Each row below holds a small network's activations on one input, seen along a few directions.
In each table, some parts of the input vary, and every possible input appears once, in random order.
A made-up example of a description, with smaller parts first: one of 2 separate values, together with either a single point or one of 9 places along a line or (one of 6 places along a line, together with one of 8 places around a ring).
Shared parts are said once, and a part with two or three values counts as separate values.

Other details of the inputs vary at random and push rows far along two fixed directions, the same in every table; ignore that.

Table:
row 1: [-9 -1 6 -1 -31 -19 7 10 -29 19 26]
row 2: [15 -44 31 31 5 -24 -40 5 11 17 -13]
row 3: [-20 29 -12 2 -7 10 28 3 -3 -13 2]
row 4: [-9 26 -11 0 1 -5 37 -15 9 -16 13]
row 5: [6 -18 45 13 16 20 -28 25 15 23 -4]
row 6: [-5 -4 -17 12 -31 -34 13 -7 0 7 18]
row 7: [-6 -9 13 31 -5 -16 4 28 -5 23 9]
row 8: [-8 -17 -1 3 -16 -2 5 36 7 11 8]
row 9: [8 27 8 -6 20 11 10 -1 12 -23 16]
row 10: [-35 1 -17 9 -28 -7 6 15 -20 28 2]
row 11: [-18 -9 -21 9 -27 -1 -5 16 -6 23 -8]
row 12: [13 21 -5 -12 39 6 -1 -15 -1 -37 19]
row 13: [-23 18 -12 -17 -11 -11 22 -17 -16 -2 -14]
row 14: [-28 6 -6 -4 0 9 3 -18 0 -6 -17]
row 15: [8 -19 -3 -9 21 26 -28 10 12 2 -10]
row 16: [-16 4 -6 24 -22 -34 8 12 -23 15 22]
row 17: [-1 23 -13 -14 -2 1 27 -37 -16 -18 9]
row 18: [7 4 21 9 33 7 1 -15 18 -22 -12]
row 19: [20 -14 4 -8 10 9 -15 -12 7 16 -24]
row 20: [36 12 0 4 39 13 -23 -22 14 -37 -8]
row 21: [7 -6 -2 13 -7 -11 14 2 19 3 4]
row 22: [-2 -21 6 2 11 16 -27 -12 18 0 -33]
row 23: [-1 7 -16 -11 -21 -14 18 -25 -12 -25 -4]
row 24: [22 -34 18 13 6 3 -37 21 -6 40 -27]
row 25: [26 -11 16 -14 14 15 -32 7 6 14 -16]
row 26: [26 13 5 -24 45 27 -5 -22 -11 -37 7]
row 27: [-20 -11 6 9 -30 -28 13 -5 -28 12 4]
row 28: [-17 -11 -5 18 -35 -35 21 16 6 6 3]
row 29: [11 17 -14 -20 -20 -2 11 -10 -12 -20 18]
row 30: [-8 3 8 11 -17 -26 -4 11 -11 14 30]
row 31: [10 -14 14 8 7 18 -6 -2 27 4 -17]
row 32: [-1 19 -12 -2 -7 -2 17 -13 -29 -10 11]
row 33: [-10 1 -13 -11 -18 10 -11 8 6 7 1]
row 34: [1 -3 1 9 -25 -19 8 28 10 11 20]
row 35: [-12 7 -20 -18 -21 -14 16 -13 -7 -5 -20]
row 36: [-10 0 -6 -17 -1 -5 6 16 -23 18 6]
row 37: [-29 -16 22 19 -16 -10 7 14 3 17 -12]
row 38: [18 9 -15 -3 -4 3 4 -13 -14 -18 -1]
row 39: [4 21 4 -21 34 42 -20 -19 11 -18 -8]
row 40: [-7 1 -3 -14 29 28 -13 1 1 -4 -2]
row 41: [0 4 12 -14 1 4 -10 7 -13 22 -1]
row 42: [2 23 -8 -10 24 6 23 4 5 -27 21]
row 43: [13 -4 -12 -23 10 6 -6 9 -5 2 -6]
row 44: [-5 28 -14 -18 -15 13 19 3 16 -25 7]
row 45: [-3 1 16 7 15 20 5 -9 17 2 -9]
row 46: [14 -20 26 11 24 11 -33 12 -12 35 -24]
row 47: [2 15 -2 -10 15 22 9 -22 28 -41 -26]
row 48: [-30 -4 -1 3 -22 -9 22 35 -9 17 20]
row 49: [13 -32 36 31 17 -14 -31 -2 4 31 3]
row 50: [-10 3 -23 -10 -8 12 3 -19 13 -1 -12]
row 51: [8 -1 -16 -3 -1 -19 0 7 -3 -14 23]
row 52: [-6 26 -23 -5 -10 13 23 1 9 -25 -6]
row 53: [3 27 -26 3 -6 -5 29 2 8 -27 7]
row 54: [-9 26 -18 -23 1 4 24 -27 -10 -2 -7]
row 55: [29 -24 8 -7 14 7 -20 6 -8 -2 5]
row 56: [32 -5 17 4 20 3 -33 -3 15 -12 7]
row 57: [3 -17 -3 9 -8 -17 7 36 7 8 19]
row 58: [24 -47 25 19 -6 -8 -28 2 -3 34 -8]
row 59: [-26 -4 2 19 -26 -42 10 -1 -15 9 13]
row 60: [4 0 8 -5 37 37 -19 -29 17 -1 -22]
Description of these inputs: one of 2 separate values, together with one of 5 places along a line, together with one of 6 places around a ring.
Q: Changing only the choice among 2 separate values turns row 53 into row 7. The same change can be made to row 19. Which row results?
A: row 54
Q: Changing only the choice among 2 separate values turns row 31 into row 45. The same change can be made to row 8. Which row results?
A: row 48
Q: Start at row 15 and move only the place on the line of 5, one step at a time. The first step leads to row 33. Which rows follow, in order?
A: row 11, row 50, row 22
Q: Which other rows does row 47 become when the choice among 2 separate values takes its other values? List them by row number.
A: row 37
Q: Which other rows does row 9 become when the place on the ring of 6 takes its other values? List them by row number.
A: row 1, row 5, row 30, row 39, row 41
Q: Which other rows does row 44 become when the place on the ring of 6 takes its other values? List them by row number.
A: row 25, row 29, row 33, row 34, row 56
